A small network was shown many inputs. Here are its activations along a few directions, one row for each input.
Each table varies a few parts of the input and shows all the possible inputs, shuffled.
Descriptions start from the smaller parts, as in this example, which fits no table here: one of 2 separate values, together with either a single point or one of 9 places along a line or (one of 4 places along a line, together with one of 5 places around a ring).
Shared parts are said once, and a part with two or three values counts as separate values.

Other details of the inputs shift rows strongly along two fixed directions, in all tables alike. That doesn't count.

A family of inputs:
R1: [-22 -15  30 -82 -24  17  51  28 -35  51  22  -8   3  -4  37  57]
R2: [ 20  19 -21 -22  43 -45  67  26  -5 -83  46 -49  -8 -99  36  -4]
R3: [-58 -22 -11 -31  26  -7  27  -6 -29   7  96  31 -14 -57  17  66]
R4: [ 61  42 -34  45  48   4 -25  15  41 -78 -44 -35 -17 -13  -5 -88]
R5: [   0    5  -47  102  -10   23 -101  -74   18  -15  -50   45  -19   78
  -63  -56]
R6: [-42 -12  10 -34 -53   8  67  19   2  17  40  38  23  -3  45  83]
R7: [-51 -27  -2  48 -56  10 -63 -61 -26  61   6  65  -5  81 -49  49]
R8: [ 62  41 -31  59  23 -14   8  12  53 -91 -48 -29   7 -15   8 -78]
R9: [ 68  43 -23  44   3 -26   2   8  24 -86 -61 -59  -2  -8  -2 -67]
R10: [-40 -26  30  37   6  17 -62 -42  -8  97  22  53   8  53 -43  11]
R11: [  54   33  -47   62   30  -63   -9  -35  -12 -115  -32  -72  -19  -50
  -25  -68]
R12: [-45 -15  -7 -54 -51  29  56  18 -12  13  33  40   2   6  45  80]
R13: [  38   39   14 -114   39   28   83   74  -10  -36  -15  -52  -15  -66
   69  -24]
R14: [-70 -39 -23  55 -31 -25 -65 -98 -65  35  43  54 -21  34 -65  56]
R15: [-42 -47  36  52 -27 -11 -57 -39  11  91  23  55  25  51 -46  35]
R16: [ 31  33 -27 -47  34  27  74  71  45 -78   5 -22  -4 -61  72 -21]
R17: [-42 -15  52  48 -43 -12 -46 -67 -35  96  -7  57  24  68 -60  27]
R18: [-33  -1  47 -59  17  26  35  25 -14  66  40  36   9 -15  22  34]
R19: [ 62  21 -37  14   5  -9 -17  13  14 -79 -74 -64 -12   3  -9 -70]
R20: [ 19 -15   3 107 -27 -29 -97 -66  13  18 -63  -4   9  68 -81 -50]
R21: [ 69  21 -18  21  53   1 -25  29  48 -61 -55 -60 -12 -25  -3 -96]
R22: [ 77  37   2  36  17 -29  -6   1  10 -49 -76 -80   6  -3 -13 -89]
R23: [-30 -35  19 -67 -39  14  28  25 -16  44  20   2   0   2  25  64]
R24: [-32 -26  21 -42 -41  -7  41  26  -3  32  32  10  27  -3  25  72]
R25: [-25 -14  23 -85   3  35  35  31 -22  55  33   4  -5  -8  38  43]
R26: [ 14 -10  -7 120   0 -28 -99 -57  30  10 -40  21  18  62 -79 -55]
R27: [ 37  31 -27 -69  26  26  54  65  14 -70  -7 -44 -24 -49  62 -16]
R28: [-74 -36 -28  38  -7  -5 -68 -86 -51  38  62  63 -29  23 -56  47]
R29: [-31 -10  24 -24 -15   0  44  28  10  32  57  34  20 -12  33  65]
R30: [ 13  11   9  81 -14  -6 -92 -81 -31  30 -75  15  -9  79 -86 -61]
R31: [ 57  12 -27   7  29  11 -38  12  25 -51 -63 -55 -25  -2  -9 -81]
R32: [-34 -24  10 -59   8  23  33  48  15  31  52  25  12 -22  37  54]
R33: [-32  -5  65 -56  -3   0  60  26 -15  72  46  33  29 -20  30  55]
R34: [ 55  28  25 -54  38 -12  78  70  20 -30  -5 -68  16 -63  57 -31]
R35: [-34 -25  -2 -79  -9  32  28  40  -3  26  37  17  -2 -10  38  58]
Each input here is: one of 5 places around a ring, together with either a single point or one of 6 places along a line.
- Changing only the place on the ring of 5 turns R33 into R13. The same change can be made to R15. Which row results? => R31

A family of inputs:
R36: [ 32  17  11  18  34 -36  -1   5   7 -32 -24 -18  16 -27 -19 -49]
R37: [ 25  18  53 -62   2  16  44  48  -8  42 -27 -23  22   8  27  -6]
R38: [ -4 -12  15  30   1 -19 -39 -26  -8  34  20 -10  -8   9 -26   6]
R39: [-13 -32  -4  24   7  -1 -51  -1  19  20  12  15  -5  13 -28   6]
R40: [-10  17 -23  20  10  19 -27 -25  -6 -16 -15  29  -6  21 -23 -26]
R41: [  0  23   5 -42   2  10  40  10 -29 -10  15 -14 -24 -30  32  20]
R42: [-11  12  21  38  16 -19 -12 -27 -14  26  16  28  16  10 -31  -9]
R43: [-36  -8  10   0   9  20  -2   6  11  37  52  54  -1   4   5  34]
R44: [-12  -8   1   9 -18  -6 -37 -37 -30  18  -2  -2 -23  17 -28   9]
R45: [  3  -8 -30  13  -3  12 -50 -19  -7  -9 -10  -4 -32  27 -22 -11]
R46: [-41 -14  22 -30 -16 -11  10 -15 -34  28  10  46  13  -1 -16  37]
R47: [ -5   5  10 -24  27   8  49  17  11   1  30   2   6 -42  33  -3]
R48: [ 29  35  10  31  33 -13   0  -1  14 -30 -12 -16  -6 -27  -8 -49]
R49: [  3 -12  22 -38  16 -28  33  34  -9   2  19 -28  17 -42  10  16]
R50: [-19 -19   8   7 -18 -10 -38 -28 -19  11 -18   9 -13   7 -38   7]
R51: [  9   9 -15  46  25  10 -40 -13  11   5  15   6 -19  20 -11 -17]
R52: [ 10 -23   2 -23  22 -10  21  24  17 -11   5 -34   5 -45  16 -12]
R53: [  7  22  -7 -15  37  10  27  30  18 -22  21  -3   9 -29  23 -15]
R54: [  0   5 -20  27   5  13 -21 -46 -21   0 -13   2 -22  17 -13 -25]
R55: [  7 -10  -8 -36  19   7  14  41  12  -1  41 -26 -14 -25  32  20]
R56: [-21   7 -15  17  -1  26 -30 -22  -4   0   0  50 -20  25 -20  -4]
R57: [  8  -9   4  37 -25 -35 -19 -16  -5  -5 -29 -12  20  21 -33  -5]
R58: [  0  17 -19  45  -9   8 -15 -16  18 -16 -12  23  14  32 -12 -15]
R59: [ -2 -15 -13 -36 -17   1  32  43  18 -20   4 -19  18 -15  29  30]
R60: [-11 -28 -13  29 -31   1 -37  -2  22   5  -8  17   1  32 -19  19]
R61: [ 13  23 -14  -7  -4  16  36  35  28 -39   3   6  -3 -10  35   1]
R62: [-35 -20  38  -7  -2 -12   0  -4   2  43  32  40  12 -17  -9  37]
R63: [-32 -40  11  -7  -3   0  -5 -18  -9  61  51   7   3   2   2  38]
R64: [-39 -28  17 -32 -22 -14   1 -11 -41  33  11  20   7   2 -20  45]
R65: [-15 -19  47 -36 -17  40   7   8   2  92 -12  21  17  38  13  11]
R66: [  2  13  -9 -27  31  13  31  30   2  -1  42 -16   1 -22  38  15]
R67: [-22 -14 -12   7  -5  14 -40 -16   4  -2 -13  49 -13  18 -26   0]
R68: [  3 -27 -10  37 -24 -13 -21 -22  17  -4 -28  -9  10  16 -19 -12]
R69: [  1 -13  24 -36  11 -17  24  35   6   1  19 -27   2 -49  15  18]
R70: [ 34  41  -2  34   1 -22  22  -2   2 -45 -31 -16  15  -1  -4 -39]
R71: [ -2  -7   4 -36  24   6  22  46  29 -12  24  13   1 -38  27  11]
R72: [-43 -28  12 -12   6   5  -9   3  10  41  39  50  23   1  -6  37]
R73: [-35 -18  30  -1 -41 -10  11  -7   4  32  15  45  18   5  -1  53]
R74: [ 13  21   1  54 -19  -9 -15 -30  -4  -2 -11  -5  -7  25 -10  -4]
R75: [ 28   0 -29  -1  11  -1 -11 -18  -9 -35 -30 -46 -24 -10  -3 -45]
R76: [ 39  35   0  31  38 -25   2  -5 -13 -23  -5 -40  -1 -12  -5 -43]
R77: [ -1  -6 -33  11   0   7 -46 -25 -15  -7 -11 -10 -15  28 -25 -14]
R78: [-21  -6  14   9 -13  -7 -29 -32 -13   7 -19  36  -7   4 -34   0]
R79: [-17 -10  35 -40 -13  45  -6  24   5  84  -7  26  22  50  10  20]
R80: [-40   6  19 -19 -11   1  20 -21 -43  30  23  47   6   5 -10  34]
R81: [  7  19  19 -21  21  -3  38  21  -8   6  37 -22 -10 -38  34  17]
R82: [ 14   0   0  42 -29 -20 -27 -25   0   0 -14 -23  -6  24 -18  -2]
R83: [-46 -36  -8 -36 -17  14 -14  -1 -17  26  17  28   2  10 -10  45]
R84: [ 17  23 -24  -8  -1  12  35  25   9 -30   8 -23   4  -1  40   8]
R85: [  7   1  -6  47  24   0 -23 -35   0  16   9  -5  -7   9 -11 -27]
R86: [ -2 -22 -12  30  17  -9 -50  -6  17   4  -4  -4  10  10 -34 -17]
R87: [  2 -13  -5  40 -18 -10 -13 -27  23  -9 -30  18  16  13 -16 -20]
R88: [ 25  31 -39   7  24  16 -11  -6 -10 -45 -22 -24 -20   4   3 -39]
R89: [  5  31   7 -30   8   7  36   9 -13 -32  -7  -1 -17 -36  17 -10]
R90: [ 35  16  22 -49   8  44  14  61  27  21 -35 -18  -2  15  34 -24]
R91: [-44 -45   3 -32 -21   9  -1 -17 -19  34  12  23  -3  -3  -7  37]
R92: [ -8 -17 -14 -60  -1  16  16  40   1 -23   3  -6 -19 -27  21  22]
R93: [ 21  21 -21  -5  -4  16  30  31  16 -32  10 -17 -13  -2  43  10]
R94: [-14  -2 -11 -60   8  15  29  29   0 -26   1  13   4 -29  23  12]
R95: [-10 -20  13  32 -38 -21 -26 -18   5  13 -15   4   7  18 -26  18]
R96: [ 32  39   1  36  -4 -11  14  -2  17 -46 -31 -14  -1  -8   1 -36]
R97: [-28 -14   2   8 -30  12  23 -21  -9  40  33  22   6  20  22  46]
R98: [  7 -14  -8 -30 -20  -1  45  18   5  -6  15 -35   3 -17  42  23]
R99: [  0  -3 -16  35 -13  -4 -25 -10  26 -18 -25  22  21  25 -19 -12]
R100: [-46 -32   9 -29 -15  12   7 -22 -13  30  11  50   3  -6  -3  30]
R101: [ 31  11 -21  22  -2  -2  -7  19  42 -57 -37  -2   0  -1   3 -33]
R102: [ 29  23 -15  34   2   0  20  -9  24 -43 -31 -13   5  -5   9 -46]
R103: [ 12   4   6 -31 -21 -23  48  25 -17  -7  15 -39  13 -12  29  31]
R104: [ 26  15  46   9  -6  19 -31  -1   8  50 -55  -7   4  44 -19 -38]
R105: [ 16  11  -5 -42   4 -16  26  10 -36 -22  -3 -42 -10 -22  10   0]
R106: [  7   5   9  39 -18 -32 -10 -20   2 -11 -30  14  26  17 -29 -12]
R107: [ 24  31   1  -4  -6 -16  50  15 -16 -23   3 -31   8  -9  30   7]
R108: [ 32  39 -14  10  19 -11   4 -16 -34 -38 -27 -32 -16  -4  -8 -39]
R109: [ 19  23 -20   9  20  11   8 -19  -1 -44 -34  -7 -15 -17  -2 -57]
R110: [  2  13 -29  25   6  23 -38 -23 -11 -11  -7  13 -33  27 -13 -14]
R111: [ 37   6 -32  24  -9  -1 -18  12  24 -41 -19 -37 -15  16   6 -21]
R112: [ 16  -1 -16 -25  28  -1   9  31   9 -13  25 -42   0 -22  22  -3]
R113: [ 19   3 -25 -20 -10   1  23  30  12 -29   5 -41   5  -3  32  10]
R114: [ 14  -2   6  35  14 -33 -33 -24 -18  16   6 -25   5  12 -33 -17]
R115: [-38 -36  22  -9   4  -1   6 -11   8  45  33  42  18 -14  -1  27]
- What do these inputs look like to the network? => one of 5 places along a line, together with either a single point or (one of 3 separate values, together with one of 5 places around a ring)
- Changing only the place on the line of 5 turns R85 into R51. The same change can be made to R102. Which row results? => R61
- Changing only the place on the line of 5 turns R92 into R64. The same change can be made to R43. Which row results? => R42
- Which other rows does R63 become when the choice among 3 separate values takes its other values? List them by row number. => R75, R98
- Start at R50 and move only the place on the ring of 5, one step at a time. The first step leads to R78. Which rows follow, in order? => R89, R41, R44
- Start at R82 and move only the place on the ring of 5, one step at a time. The first step leads to R95. Which rows follow, in order? => R73, R96, R74

A family of inputs:
R116: [-40  -5 -27  48  -5 -18 -21 -58 -30  -5  50  37 -15   3 -25  32]
R117: [ 34  23  -9 -60   5  11  54  48   6 -57 -36 -40  -7 -37  42 -23]
R118: [-10 -16  31  27  -7 -22 -18 -16   2  45   7  12  24  15 -25   9]
R119: [ 36  26   5 -41  23   3  60  61  33 -50 -18 -28  12 -48  46 -27]
R120: [ -3 -15  -3  57  -7   6 -55 -20  29  26 -10  25  11  47 -30 -12]
R121: [ 30  10  19 -31  34 -13  27  33   5 -11  -5 -44   4 -43  17 -27]
R122: [ 44  16  -1  13  28 -17 -27  -7  -7 -26 -47 -51 -11  -8 -25 -65]
R123: [-39 -26 -50  86  -9 -13 -81 -73  -6  -8  30  43 -19  33 -57  13]
R124: [ 41  11  -3  22   1 -23 -23 -15  -8 -28 -56 -50  -4   5 -26 -52]
R125: [-26  -2  26 -32 -34   8  48  16 -11  39  31  21  17   6  32  61]
R126: [-22 -21   9 -54 -33  18  46  44  13  23  31  10  13  -2  46  65]
R127: [ 40  37  -3 -54  30  14  51  43  -7 -40 -13 -50 -15 -39  44 -29]
R128: [ 16  19 -53  44  26 -24 -16 -27   3 -93 -10 -11 -22 -34 -19 -43]
R129: [-12  -5  -1  30   0  15 -59 -39  -8  24 -28  34  -9  41 -45 -24]
R130: [ -7   5   5   1 -22   9  -2 -18 -21  21  -8   7  -3  28  -3  11]
R131: [-11 -15  -8 -13   0  26 -27   2   0  24   3  10 -12  22  -3   7]
R132: [-31  -5  33 -22 -14   9  38  14  -3  55  45  34  22   5  26  54]
R133: [-30 -26  39 -34 -37 -14  34  12 -15  52  29  11  25  -1  14  66]
R134: [-10 -15   1   0  10  22 -23   7  18  30  13  17  -2  15  -1   3]
R135: [ 31  15 -40  34  32 -49  -1 -18 -11 -89  -1 -50 -19 -54 -14 -40]
R136: [ 38  23  -6  23  36   5 -22   4  25 -35 -46 -13  -5  -7 -15 -73]
R137: [-33 -15  23 -42 -36  12  41  23   1  30  19  36  19   1  26  58]
R138: [-12 -21 -17  49 -29  14 -74 -44   0  29 -28  23  -8  69 -45  -6]
R139: [-23   2  30 -51   9  20  47  28  -9  45  47  18   6 -18  38  42]
- Changing only one part turns R116 into R128. The same change can be made to R125. Which row results? => R137
- What do these inputs look like to the network? => one of 4 places along a line, together with either a single point or one of 5 places around a ring
- List by row number the other rows that have the place on the line of 4 in common with R120. => R123, R126, R131, R134, R138
- Which other rows does R120 become when the place on the line of 4 takes its other values? List them by row number. => R118, R119, R132
- List by row number the other rows that have the place on the line of 4 in common with R133. => R118, R121, R122, R124, R135
